A small network was trained on made-up records. Each row is its average activation on records with the value named, seen along a few directions.
Related values have similar rows: they may be neighbours, one step apart, or belong to one group.
In the rows, zero is written as 500.
Strong random noise was added to every row along 9 fixed directions; ignore it. To show where, here is one row again and again, with new noise each time:
[358 426 595 503 491 530 652 484 465 407 424 465 439 464 560 543 330 570
 527 346]
[251 379 647 520 333 760 614 496 448 585 354 496 422 515 522 499 463 548
 649 450]
[626 545 498 468 569 377 557 523 501 300 532 511 447 375 448 599 415 474
 389 495]
[371 467 412 600 521 490 445 512 615 495 480 381 683 671 561 424 485 548
 490 301]
[419 549 610 440 347 684 558 476 494 391 365 565 386 463 489 611 466 518
 493 547]
[626 551 583 485 568 486 638 438 459 581 451 540 512 459 369 315 638 398
 537 511]
[598 659 450 468 572 451 639 387 520 531 487 550 521 391 574 440 553 318
 503 468]
[637 529 541 577 544 371 377 494 445 620 659 502 534 439 340 484 592 549
 368 553]
[523 415 525 434 463 591 520 522 396 575 436 525 445 479 517 532 519 528
 536 605]
[532 547 423 517 557 358 510 517 514 462 597 495 553 404 510 541 453 443
 462 423]
[575 436 458 588 603 507 663 569 657 302 413 387 549 518 387 375 531 333
 533 400]


Field K:
k5: [325 648 234 195 368 390 359 599 410 616 565 693 627 483 729 724 495 488
 653 583]
k3: [482 665 549 460 428 581 439 410 645 311 400 531 453 615 526 504 500 526
 401 514]
k8: [575 475 376 400 497 585 486 644 540 408 412 523 544 557 469 521 574 439
 538 638]
k4: [619 456 384 313 492 609 479 372 419 513 344 537 372 594 867 575 485 488
 436 691]
k2: [533 658 384 375 546 441 530 396 496 378 447 560 514 542 685 483 402 397
 581 494]
k6: [483 219 324 482 655 363 557 734 456 619 667 470 567 487 547 415 453 431
 774 520]
k7: [465 546 459 514 406 569 328 549 571 495 480 554 590 650 403 413 616 470
 564 634]
k1: [630 532 329 313 462 726 503 406 467 654 278 533 454 598 829 520 654 418
 571 766]
k9: [347 601 523 638 569 530 565 341 650 545 458 393 585 576 644 425 423 546
 477 157]
K is arranged as a tree with 2 forks.
Which values are neighbours of k8? Give them in the order they are listed.
Answer: k1, k9
Which values are neighbours of k2? Give them in the order they are listed.
Answer: k7
Which values are neighbours of k4? Give them in the order they are listed.
Answer: k3

Field L:
l6: [523 766 184 349 565 446 688 626 831 133 383 534 669 514 572 552 546 178
 587 409]
l9: [336 379 106 532 405 533 362 812 607 504 574 445 701 464 616 667 541 278
 693 590]
l3: [668 567 149 234 544 411 353 543 359 682 538 668 665 521 726 488 582 352
 711 683]
l4: [269 174 550 492 481 640 695 471 374 610 413 363 310 506 857 539 224 599
 676 489]
l2: [601 628 222 500 564 321 555 459 687 641 683 549 668 469 608 249 749  92
 677 471]
l5: [724 291 333 356 452 442 410 840 360 412 544 557 463 432 255 603 599 315
 712 815]
l7: [651 443 467 336 626 432 548 560 428 331 364 516 463 432 472 532 397 614
 424 502]
l8: [812 417 429 266 701 513 604 550 362 473 222 568 574 602 473 321 595 518
 442 568]
l1: [547 871 704 429 265 692 408 245 425 619 563 730 282 304 485 712 623 434
 368 798]
L is arranged as a tree with 2 forks.
Which values are neighbours of l9? Give them in the order they are listed.
Answer: l6, l7, l1
Which values are neighbours of l2? Give them in the order they are listed.
Answer: l4

Field D:
d13: [681 764 559 643 658 379 420 337 598 385 480 404 629 645 470 430 480 627
 126 343]
d11: [425 470 432 552 496 253 654 580 507 520 740 553 549 290 446 465 500 257
 750 398]
d2: [551 525 825 345 547 619 712 298 229 759 353 661 417 513 438 252 552 608
 621 550]
d15: [350 708 543 608 320 559 215 589 721 376 594 538 608 550 230 639 592 486
 442 535]
d8: [576 709 489 606 439 503 249 278 506 705 683 538 524 500 629 553 570 469
 337 593]
d7: [653 349 491 472 590 614 627 503 390 576 377 484 436 414 507 418 576 430
 527 590]
d9: [321 512 538 287 378 606 496 414 425 412 336 599 427 650 735 556 403 622
 498 551]
d1: [462 390 812 457 518 448 551 548 349 395 453 476 406 620 288 358 330 891
 415 336]
d4: [453 574 894 440 511 388 574 380 207 675 482 570 419 449 330 486 416 825
 400 396]
d3: [473 765 300 383 365 531 383 462 648 465 506 611 528 498 626 703 546 474
 472 610]
d12: [445 545 594 594 396 646 440 441 560 506 510 495 406 412 491 672 514 529
 248 531]
d14: [704 373 412 460 599 433 505 419 419 478 502 457 442 560 617 450 478 542
 447 597]
d10: [494 283 367 451 436 425 301 784 455 606 672 569 476 335 394 638 525 517
 621 697]
d5: [523 135 528 548 567 441 550 733 428 364 526 356 402 514 327 472 421 514
 709 502]
d6: [512 321 618 727 598 588 534 454 519 449 451 274 325 488 565 655 414 676
 247 493]
Each value of D is a pair of two hidden parts, and every pair occurs once (5 first parts, 3 second parts).
Changing only the second part turns d6 into d11. d13 has the same second part as d6; what does that change turn d13 into?
Answer: d8
Changing only the second part turns d4 into d15. d12 has the same second part as d4; what does that change turn d12 into?
Answer: d10
